grid =
[[5 5 8 8 5 6 6 4 7 3 4 5 5 6 6]
 [5 5 6 4 5 7 5 5 6 7 3 5 5 4 3]
 [6 6 3 6 7 5 5 6 2 3 3 5 6 5 6]
 [4 4 6 6 3 6 4 5 5 5 6 5 5 6 3]
 [5 7 7 6 6 7 6 5 6 6 5 5 5 5 5]
 [5 3 6 5 5 4 6 6 5 3 6 4 6 6 6]
 [6 6 8 6 6 6 4 6 7 4 5 6 5 5 6]
 [6 7 4 5 5 7 6 6 7 5 6 4 4 6 5]
 [6 3 3 6 5 5 2 5 6 5 4 4 6 5 6]
 [4 7 4 3 5 4 3 6 5 5 6 5 5 5 5]
 [4 5 7 5 7 6 6 5 9 5 3 5 7 5 6]
 [5 6 5 3 6 4 6 6 4 2 5 6 6 5 5]
 [5 3 5 7 7 5 6 6 7 3 6 6 7 5 6]
 [5 4 3 5 7 6 5 5 8 5 5 6 3 4 5]
 [5 7 2 6 5 4 5 6 6 6 5 4 7 5 5]
 [5 5 3 6 6 5 4 6 7 5 5 6 7 4 4]]
Counting starts at 0.
The entry at row 2, column 0 is 6
What is the entry in row 0 and column 1?
Answer: 5
What is the entry at row 2, column 1?
Answer: 6
The bottom entry of the column that holds the largest entry -> 7
The entry in the top-right corner: 6
The entry in the bottom-right corner -> 4
What is the entry in row 1 and column 0?
Answer: 5
The top-left entry -> 5
What is the entry directly above the largest entry?
Answer: 5
What is the bottom-left entry?
Answer: 5
What is the entry just right of the largest entry?
Answer: 5
The entry in row 1 and column 1: 5
The entry directly below the largest entry is 4
What is the top entry of the column that holds the largest entry?
Answer: 7
What is the entry just left of the largest entry?
Answer: 5
The maximum is 9

Read these off the table that follows. Counting starts at 0.
1) Read off the entry in the top-left corner.
2) Read off the entry just right of 65.
3) Read off the bottom-right entry.
4) Read off the bottom entry of the column that holds the largest entry.
5) Read off the entry in the top-right corner.
6) Read off the entry in row 1 and column 0.
7) Read off the entry at row 0, column 1.
8) Read off the entry directly above 44.
array([[75, 37, 49, 50, 72, 56, 76, 27, 43, 52],
       [68, 57, 72, 43, 76, 68, 69, 46, 74, 52],
       [72, 46, 60, 46, 75, 62, 74, 34, 58, 52],
       [78, 37, 55, 42, 80, 60, 80, 22, 50, 50],
       [50, 61, 44, 75, 41, 49, 48, 71, 42, 66],
       [72, 43, 53, 50, 71, 58, 72, 34, 49, 54],
       [65, 49, 48, 58, 61, 54, 63, 46, 46, 58],
       [38, 81, 59, 78, 35, 55, 35, 98, 63, 69]])
1) 75
2) 49
3) 69
4) 98
5) 52
6) 68
7) 37
8) 55

X =
[[ 19  38   5  35  18]
 [ -2  52  26   9 -22]
 [ 14  28   5  21   9]
 [ -2  34  15   7 -13]
 [ -2  32  15   5 -13]
 [  0  32  14   8 -10]
 [ 15  29   5  23  10]
 [ -1  30  14   7 -10]
 [ 17  36   6  31  14]
 [ 12  29   7  19   5]
 [ 20  41   6  40  20]
 [ -3  50  25   8 -22]
 [ -1  38  18   9 -14]
 [ -3  48  25   7 -23]
 [ 14  29   6  22   9]]
Rows and columns are numbered from 0.
The entry at row 2, column 2: 5
What is the entry in row 2 and column 1?
Answer: 28
The entry just left of the smallest entry is 7
What is the entry in the top-left corner?
Answer: 19
The entry at row 1, column 0: -2
What is the maximum?
Answer: 52
What is the entry in the bottom-left corner?
Answer: 14
What is the centre entry?
Answer: 14
The bottom entry of the column that holds the largest entry is 29
What is the entry in the top-right corner?
Answer: 18
The entry at row 2, column 0 -> 14
What is the bottom-right entry?
Answer: 9
What is the entry at row 1, column 2?
Answer: 26
The entry just right of the centre entry is 7
The entry in row 0 and column 1: 38
What is the entry in row 0 and column 2?
Answer: 5
The entry directly above the centre entry is 5
The entry just left of the centre entry: 30
The entry directly below the centre entry is 6

Questions about the table below. Indices start at 0.
1) What is the entry in row 0 and column 2?
2) What is the entry directly below 570?
3) What is the entry at row 0, column 0?
4) What is the entry in the bottom-left corner?
5) What is the entry in row 2 and column 0?
6) What is the entry just left of 457?
7) What is the entry just right of 439?
8) What is the bottom entry of the column that holds the largest entry?
array([[356, 578, 593, 478, 547, 596, 428, 535, 478, 534, 482, 597],
       [820, 572, 214, 931, 304, 477, 428, 725, 874, 336, 918, 721],
       [311, 651, 686, 478, 414, 745, 275, 535, 404, 508, 482, 632],
       [538, 572, 628, 680, 376, 583, 298, 535, 483, 429, 602, 673],
       [752, 491, 593, 742, 384, 535, 427, 535, 570, 395, 692, 688],
       [423, 572, 451, 433, 648, 507, 647, 535, 492, 671, 425, 245],
       [728, 572, 428, 828, 389, 545, 540, 599, 610, 505, 601, 612],
       [403, 504, 593, 363, 651, 545, 633, 535, 483, 628, 404, 510],
       [263, 785, 685, 445, 439, 922, 275, 535, 319, 517, 431, 612],
       [423, 547, 593, 400, 621, 545, 585, 533, 483, 548, 482, 559],
       [381, 556, 623, 368, 629, 545, 551, 469, 456, 538, 482, 546],
       [695, 572, 551, 774, 391, 545, 399, 535, 541, 457, 626, 612]])
1) 593
2) 492
3) 356
4) 695
5) 311
6) 541
7) 922
8) 774
